Each row below holds a small network's activations on one input, seen along a few directions.
Each table varies a few parts of the input and shows all the possible inputs, shuffled.
A made-up example of a description, with smaller parts first: one of 3 separate values, together with either a single point or one of 9 places around a ring or (one of 4 places along a line, together with one of 8 places around a ring).
Shared parts are said once, and a part with two or three values counts as separate values.

Other details of the inputs shift rows strongly along two fixed directions, in all tables alike. That doesn't count.

Table:
x1: -135  -111  66  -136  -35  -97  -93  18  -114  14  -39  -47  24  30
x2: 369  358  -87  -447  -190  -720  -193  202  12  333  -314  238  203  18
x3: 469  233  -143  162  71  225  206  -80  342  -12  138  216  -36  -86
x4: 345  167  -147  186  110  200  188  -96  345  -28  107  184  -19  -75
x5: 211  76  -91  203  95  232  133  -96  251  -76  135  92  -58  -31
x6: 599  316  -195  95  62  179  219  -31  377  47  106  301  -25  -87
x7: 185  41  -36  120  46  246  120  -42  131  -74  147  57  -99  -12
x8: 389  180  -147  105  72  172  153  -48  278  8  106  177  -16  -62
x9: 14  21  4  -47  -19  -154  -58  5  42  33  -64  14  28  22
x10: 65  159  36  -412  -182  -609  -214  142  -107  218  -268  118  148  20
x11: 450  231  -138  110  44  152  155  -16  280  7  112  186  -62  -43
x12: -137  -46  56  -210  -84  -350  -181  96  -135  82  -146  -46  57  73
x13: 37  -63  -29  89  71  213  69  -68  90  -67  108  6  -38  -23
x14: 517  286  -170  19  23  50  128  28  277  71  63  238  -2  -41
x15: -45  -131  8  163  87  329  93  -78  67  -142  171  -34  -129  -2
x16: 94  188  4  -410  -176  -679  -244  150  -88  249  -293  112  187  29
x17: 457  229  -169  102  75  161  176  -43  324  26  90  231  -19  -77
x18: 20  101  17  -379  -144  -603  -236  179  -130  235  -288  47  148  70
x19: 152  76  -64  -71  -3  -93  -12  51  93  63  -37  87  21  7
x20: -389  -38  148  84  -69  33  10  65  -467  -8  -99  -233  44  -18
x21: 131  74  -29  -139  -39  -173  -56  73  19  96  -70  59  36  17
x22: 24  -39  -26  150  69  193  58  -89  130  -98  116  -1  -56  -7
x23: -287  -113  103  -349  -130  -546  -291  117  -248  160  -269  -104  137  76
x24: 140  109  -19  -148  -62  -197  -50  31  37  83  -61  101  60  -13
x25: -39  19  27  -286  -112  -436  -197  135  -117  166  -203  -1  100  62
x26: -109  -61  37  -98  -19  -142  -78  -11  -25  23  -57  -6  34  -3
x27: 314  135  -93  48  43  153  134  -34  211  3  83  167  -27  -53
x28: -73  -125  9  188  97  306  80  -124  107  -152  154  -29  -104  -20
x29: -31  76  47  -383  -169  -595  -262  174  -186  192  -248  21  112  81
x30: -765  -499  266  -247  -69  -190  -299  49  -462  -58  -115  -332  4  123
x31: 337  215  -91  -74  -30  -101  34  57  150  75  -14  182  -8  -15
x32: 312  187  -84  31  3  21  62  -21  194  16  56  157  -14  -31
x33: -133  -81  34  -53  5  -152  -80  -20  -14  23  -75  -50  53  13
x34: 113  39  -43  44  38  60  42  -55  124  -18  60  64  5  -33
x35: -2  -28  18  -111  -24  -112  -57  21  -23  51  -52  3  29  10
x36: -499  -106  137  84  -94  65  3  67  -472  -43  -71  -305  25  1
x37: 290  174  -101  -47  6  -141  25  26  178  108  -66  144  64  -22
x38: -518  -468  95  224  167  370  -1  -162  -75  -223  149  -282  -78  32
x39: -553  -242  135  387  85  469  127  -80  -365  -193  93  -348  -54  -34
x40: 574  338  -200  159  73  146  209  -53  425  20  96  292  -29  -70
x41: 217  141  -60  -48  -20  -152  -9  51  112  76  -52  98  16  14
x42: 273  121  -71  93  46  184  145  -72  223  -33  113  163  -39  -65
x43: 297  202  -40  -72  -53  -72  33  21  134  49  -2  191  -11  -24
x44: -19  -91  -12  218  98  273  81  -120  142  -124  143  -36  -85  -11
x45: 190  68  -82  15  33  32  36  16  128  17  39  77  3  4
x46: -753  -383  183  396  103  472  82  -93  -448  -221  80  -447  -54  -8
x47: 11  104  16  -413  -160  -638  -254  196  -153  239  -288  46  162  74
x48: 812  485  -289  96  70  65  251  -8  515  124  52  407  27  -101
x49: 30  -62  -7  182  76  315  98  -108  121  -139  178  -1  -95  -20
x50: 120  -11  -28  77  52  185  89  -52  112  -42  96  41  -39  -23
x51: -172  -213  73  214  88  383  77  -141  36  -196  195  -107  -132  -1
x52: 265  288  -59  -430  -171  -681  -196  218  -20  301  -314  196  172  40
x53: -697  -343  159  415  112  462  100  -96  -404  -212  73  -423  -44  -18
x54: -263  -18  17  316  16  323  173  -15  -222  -90  51  -218  -15  -38
x55: -409  -335  97  145  96  185  -36  -129  -58  -152  82  -212  -41  20
x56: -62  72  100  -448  -209  -591  -276  188  -267  184  -244  20  98  86
x57: 78  184  64  -475  -227  -710  -258  175  -159  259  -309  108  175  34
x58: 203  41  -88  125  89  206  119  -71  202  -28  102  79  -35  -43
x59: -97  -139  8  119  67  160  18  -54  34  -91  89  -79  -76  26
x60: -560  -211  112  285  7  316  84  -22  -388  -137  41  -358  -24  -8
x61: -48  -147  -6  155  99  343  87  -76  64  -129  176  -54  -95  3
x62: 57  -50  -14  71  52  230  72  -28  54  -71  130  7  -63  7
x63: 98  153  45  -436  -196  -586  -228  202  -169  241  -259  90  126  63
x64: 81  -56  -44  137  90  307  119  -56  129  -92  153  30  -92  -15
x65: -603  -316  222  -378  -148  -497  -382  123  -456  53  -224  -261  69  129
x66: 433  208  -159  154  75  201  181  -33  314  -10  131  198  -75  -42
x67: 266  298  -4  -446  -208  -646  -190  168  -62  262  -260  207  169  15
x68: -170  -172  57  120  56  229  24  -101  15  -144  117  -65  -94  3
x69: -444  -388  110  188  121  310  -5  -159  -63  -205  139  -238  -77  6
x70: -420  50  124  -181  -212  -378  -148  191  -553  134  -279  -223  139  23
x71: -44  -116  22  199  83  330  91  -122  98  -152  171  -45  -112  -14
x72: -395  -348  69  120  110  213  -29  -108  -55  -143  76  -189  -48  20
x73: -73  101  -8  316  1  415  252  -10  -168  -97  112  -124  -50  -76
x74: -37  -48  31  -135  -39  -122  -81  57  -67  51  -52  -17  10  36
x75: 413  185  -150  107  77  206  169  -20  288  2  116  194  -52  -52
x76: 626  346  -220  151  74  155  227  -12  417  28  107  294  -46  -61
x77: 260  105  -65  80  34  204  129  -24  161  -44  126  128  -92  -25
x78: -150  -112  43  15  16  -6  -54  -41  1  -52  6  -48  -25  19
x79: -498  -367  175  -59  -13  2  -159  -8  -265  -102  2  -257  -57  83
x80: -616  -310  160  432  105  573  146  -104  -390  -242  138  -387  -88  -36
x81: -602  -333  233  -344  -139  -410  -352  107  -460  22  -185  -261  43  130
x82: -22  -55  -22  92  69  99  40  -82  119  -58  53  12  -9  -24
x83: -191  -195  17  174  116  219  39  -126  63  -131  107  -100  -29  -7
x84: 348  165  -109  167  68  221  155  -78  280  -45  133  149  -67  -55
x85: -620  -373  254  -213  -95  -214  -280  17  -390  -64  -96  -262  5  102
Each input here is: one of 5 places along a line, together with either one of 2 separate values or (one of 3 separate values, together with one of 5 places around a ring).
Question: The inputs of x61 and x62 match in every part but the place on the line of 5. If x64 is changed in the same way as x61 into x62, which row does it become?
Answer: x30
Question: The inputs of x63 and x21 match in every part but the place on the line of 5. If x77 is changed in the same way as x63 into x21, which row does it become?
Answer: x31
Question: Change only the place on the ring of 5 in x1. List by row number the other rows that result.
Answer: x56, x62, x67, x85
Question: Change only the choice among 3 separate values in x45. List by row number the other rows that result.
Answer: x19, x25
Question: A walk changes only the place on the ring of 5. It starts at x21 and steps to x58. List the rest of the walk in order.
Answer: x69, x84, x11
Question: Change only the choice among 2 separate values in x80. List by row number the other rows that result.
Answer: x36
Question: Change only the place on the line of 5 in x54. List by row number the other rows that result.
Answer: x36, x60, x70, x73

Table:
x86: 272  150  34  -16  -17  45  63  -145  228  -72  126  236  -15  -96
x87: -221  -131  -48  43  75  99  96  16  -95  44  -44  -128  96  -60
x88: -310  -245  49  361  124  466  90  -195  61  -340  240  -149  -194  14
x89: -126  36  91  140  -43  78  29  -11  -146  -90  67  -125  -64  46
x90: 204  192  25  84  -44  -22  72  -28  107  -53  58  150  -89  24
x91: -223  -194  202  211  46  291  18  -124  -101  -180  128  -124  -192  9
x92: 207  236  -181  42  -15  95  195  43  107  92  -21  132  93  -107
x93: 82  -189  -51  122  238  194  36  -166  278  -43  88  43  37  -32
x94: 171  252  -95  98  -72  -27  61  33  37  -15  12  32  -14  15
x95: -333  -31  27  -149  -153  -396  -202  130  -252  88  -196  -198  85  94
x96: -200  -134  279  -328  -167  -355  -259  -33  -241  48  -133  -2  56  -23
x97: -45  24  -68  35  6  -162  -14  89  -18  72  -102  -128  46  40
x98: -482  -310  117  -202  -76  -229  -233  -103  -98  -33  -66  -119  61  31
x99: 700  293  -232  -379  -80  -193  -47  278  144  184  65  300  -120  32
x100: -416  -127  89  -88  -72  -18  -48  23  -327  -33  -83  -163  84  -42
x101: -464  -315  56  -90  100  -101  -141  86  -322  107  -189  -231  188  11
x102: -56  -98  -58  186  114  113  69  -74  196  -71  35  -57  -80  45
x103: 355  324  21  -118  -134  -98  105  99  -146  200  -114  209  92  -106
x104: 431  198  -159  15  102  -219  -13  79  262  165  -123  171  70  16
x105: 154  -19  -144  317  205  234  96  13  149  9  60  -78  9  22
x106: 22  -35  34  69  44  214  62  -198  229  -192  178  85  -41  -76
x107: 109  -89  31  -610  -175  -280  -231  344  -219  168  -93  26  -30  269
x108: 333  169  -119  -179  5  -252  -11  -63  331  140  -83  229  91  -53
x109: 150  99  58  286  5  337  133  -54  -50  -88  138  -41  -131  -34
x110: -214  -20  34  -145  -103  -350  -190  70  -47  49  -156  -50  21  66
x111: -99  -35  7  295  87  538  265  -110  -64  -156  206  -20  -58  -108
Question: What is each input in this table made of?
Answer: either one of 2 separate values or (one of 4 places along a line, together with one of 6 places along a line)
Question: A walk changes only the place on the line of 4. It starts at x108 and steps to x102. List the rest of the walk in order.
Answer: x97, x87
Question: Which other rows belong to the same alternative as x107? List them by row number.
Answer: x99
